Here are a small network's activations along a few directions, averaged over the inputs that share one value of a field.
Related values have similar rows: they may be neighbours, one step apart, or belong to one group.
Random noise pushes rows far along 9 fixed directions. That doesn't count. These rows show it; they differ only by the noise:
[ -73 -398  148 -246  -52  134   67  244  500  419  214   67 -392 -255
   69  113  164  -91 -203   -4  206  113  333 -366  448]
[ 307  -56  380 -209   98 -312  319  223  300 -465  220 -537    1   44
 -282  335 -186   95  214  -28 -133  125 -102 -140   73]
[ 295  -64 -459   13  285  243  299 -162 -368   63  232   73  164  264
   74 -175   60 -329  -80  131  289 -285  247   47  181]
[  48  165 -250  108 -151 -204   68  308  326  -28 -648  326 -196   10
  -97 -506 -161   10  -93  194 -258 -346  185   50   21]
[ 370  111 -433 -379    4   77  172 -376 -317 -103 -132  163   45 -209
  -82 -241  352  -33  371   51 -208 -365  -37   24  115]
[-174  -50 -153   59 -295  292 -156 -126 -151   21 -156  -68   75   49
 -218    6  222 -150  374 -139 -197  -68   19   64 -309]
[ 464   36 -203 -390   12  -82  410 -123  181 -321 -116  -50  121 -401
   26  -22  -58 -571   46   32 -136 -415   89 -256  149]
[ -12 -120  -62    6 -124  280  281  528  112   16 -137   18 -266  320
 -349 -143  257  310   88   -6   97  -67  528 -103  198]
[  12 -211  279 -163   -5 -232 -197 -241  176   50  367 -394  -56 -172
 -101  354  -19   -9  294  -42 -195  245 -384  -28  -71]
[-267 -314 -617  298 -197  266 -374  -51  -83  672  -58  165 -288  249
 -353 -396  363  112  139  179 -116 -339  270  302 -176]
[-188 -249  -82 -142  -44  328 -240  -65  220   48  -48  132  209 -199
  -49   65  143 -193 -153 -211  -95  -86  184   67   12]


Values of T:
t2: [  50  548  244 -189  312 -114 -132 -230 -319 -363  -98  531  312 -132
  382 -101   10  746 -343 -103   81  287 -264  289  247]
t8: [ -32  -57 -282  185  127 -140   70  -85 -143  495  160  280 -404 -133
  289 -305   85  -98  -70  386  332 -101    6  -81  207]
t1: [ 285 -245 -119 -365  101  125  506  238  195  164  440 -109 -170 -205
  -28  149  193 -173 -312   74  479 -227  478 -422  431]
t3: [ 139 -170 -327  133  186   30  -15 -261 -145   89  102 -143  238  -35
  117   -6 -221 -639 -166  118   31 -254  -83   97 -239]
t9: [ -28  -10 -276 -115 -387 -156 -287 -388  -23   83 -277 -160  -85 -400
   86   17   10 -620  225  -59 -380 -260 -182 -244 -349]
t5: [ -58    3  187  -98   96    2  -75 -293   69 -119   28  221  305 -510
  543  230 -228 -450 -197 -155   51  359 -397 -181   27]
t4: [ -11 -139 -333  -38   59  148  -31 -396 -357  796  677  228 -533 -148
  133  -71  680  457  188  267  376 -114  -92  -28  307]
t7: [  53  -38   -3  445   17   82  362  612   25  248   34 -131 -338  575
 -237 -143 -122  234 -485  184  412 -291  752    8  124]
t6: [-344  326    6  162 -205  128 -411 -278 -504  375 -230  350   80   19
  369 -165   39   -3    6  -74   15  209 -202   60 -248]
The values of T form a 3 by 3 grid.
Question: Name the neighbours of t7, in listed order.
Answer: t2, t6
Question: Name the neighbours of t5, in listed order.
Answer: t8, t3
Each value of T is a pair of two hidden parts, and every pair occurs once (3 first parts, 3 second parts).
Question: Changing only the second part turns t6 into t1. t9 has the same second part as t6; what does that change turn t9 into?
Answer: t3

Values of E:
e9: [  46 -338   29   39  222  -14  183  609  754 -215  142  -25  -73   15
 -430   51   14  630 -500   14   68 -329  484  200  320]
e3: [  69 -509  -33 -188  353 -294 -395  167  681  141  199 -199  118  -29
 -338   27 -232  169 -593   39 -309 -193  169  291  247]
e8: [ 157 -422 -500  -42  248  239   -4    8  137   99  188  -30  269  -31
  -99  -91 -116 -616 -385   42   68 -358  392  114   23]
e7: [ 140  -66  144  -35  481 -636 -244   81  411  -87   99    8  -68   21
 -164 -148 -253  654 -379  241 -258   33 -165  438  238]
e1: [ 234  -72  166 -473  216  -63  209  -25  198 -452  233  -29   99 -342
  -26  268  145  307   26 -133  -43  105 -144  -60  266]
e5: [-125 -157 -316    3  -79  794  251  414 -104 -284  -39  -19  399  208
 -528   38  442   60 -177 -293  239 -491  871  143 -110]
e4: [-224  -96 -139    2 -200 -168 -591 -218  408  278 -193    6   26 -381
 -256  -79   96  -39 -180    0 -466 -514   29  194 -260]
e6: [ 327  148 -513  168  225 -210  194 -298 -308   76  -21  267   -6  126
  278 -420 -208 -334   88  366   66 -127 -305   52   36]
e2: [-362 -157  380  -90 -514 -381 -390  350  840  355 -420  -86 -564 -456
 -100   74 -131   90  -75  -28 -452   35   -9 -232  -88]
The values of E form a 3 by 3 grid.
Question: Name the neighbours of e1, in listed order.
Answer: e9, e7, e6
Question: Name the neighbours of e4, in listed order.
Answer: e5, e2
Each value of E is a pair of two hidden parts, and every pair occurs once (3 first parts, 3 second parts).
Question: Changing only the second part turns e7 into e8. e1 has the same second part as e7; what does that change turn e1 into?
Answer: e6
